Each row below is a small network's average activation on inputs in which a field has the value named, seen along a few directions.
Values that are neighbours, or in one group, have similar rows; names and order tell nothing.
In the rows, 128 means zero.

Other fields vary at random and push rows far along one fixed direction, the same in every table; ignore that.

Field G:
g14: [163 221 169 125 132 119 114 121 119 184]
g1: [186 181 153 144 143 163 147 122 160 223]
g15: [153 204 110 165 168 204 174 110 154 172]
g4: [126 207 157 127 124 126 164 130 131 237]
g3: [ 84 154  99 134 129 146 163 122 121 136]
g2: [ 66  20 106 102  91  83 108 131 122  71]
g5: [ 97 240 123 135 141 167 156 128  98 163]
g13: [ 98  55 113 123 116 113  75 136  96  10]
g17: [143  10 114 122 122 114 100 122 154  62]
g6: [ 92  33 147  90  84  44  80 130 102  74]
g10: [ 88  18  82 129 125 132 133 133 132  62]
g8: [112  55  99 131 114 116 138 127 152 119]
g9: [192 188 167 139 141 134 128 130 141 177]
g18: [151 141 116 143 153 155 122 125 132  81]
g11: [157 215 145 134 138 150 184 128 167 249]
g16: [147 215 147 136 147 138 120 148 108 148]
g7: [157  55 133 120 131 113  90 136 123  55]
g12: [ 92  93 126 104 106  87 107 125  91  81]
A value of G combines one of 6 hidden first parts with one of 3 second parts; all combinations occur once.
- Changing only the second part turns g15 into g1. g3 has the same second part as g15; what does that change turn g3 into? => g4
- Changing only the second part turns g12 into g6. g16 has the same second part as g12; what does that change turn g16 into? => g14
- Changing only the second part turns g8 into g10. g7 has the same second part as g8; what does that change turn g7 into? => g18

Field F:
f13: [121 112 112 132 133 135 106 125 111  62]
f10: [106 123 147 113 115 103 123 133 108 128]
f5: [144  97 158 114 110  86  96 132 119  97]
f17: [ 91 122 106 123 112 133 138 120 121 133]
f12: [125  93 107 133 129 140 141 115 146 135]
f8: [107 137 118 118 126 122 112 132  91  91]
f7: [134 180 145 116 136 129 113 129 108 142]
f6: [137  70 119 136 137 136 119 130 145  81]
f3: [185 226 157 148 148 153 136 124 148 184]
f9: [ 95 199 129 130 129 133 146 135 106 161]
f15: [117  38 138 103 100  80 112 128 147 111]
f14: [111 159  98 145 142 168 164 130 136 152]
f11: [142 231 115 161 164 203 182 120 138 174]
f1: [169  96 128 141 140 134 126 119 150 130]
f2: [100  91 122 116 105 109 135 130 131 130]
f16: [143 107 130 135 136 124 102 140 123  82]
f18: [143  92 125 127 129 126 134 132 158 148]
f4: [135 129 151 113 112  90 119 130 120 160]
A value of F combines one of 6 hidden first parts with one of 3 second parts; all combinations occur once.
- Changing only the second part turns f17 into f15. f9 has the same second part as f17; what does that change turn f9 into? => f4
- Changing only the second part turns f16 into f3. f7 has the same second part as f16; what does that change turn f7 into? => f5
- Changing only the second part turns f12 into f14. f6 has the same second part as f12; what does that change turn f6 into? => f11
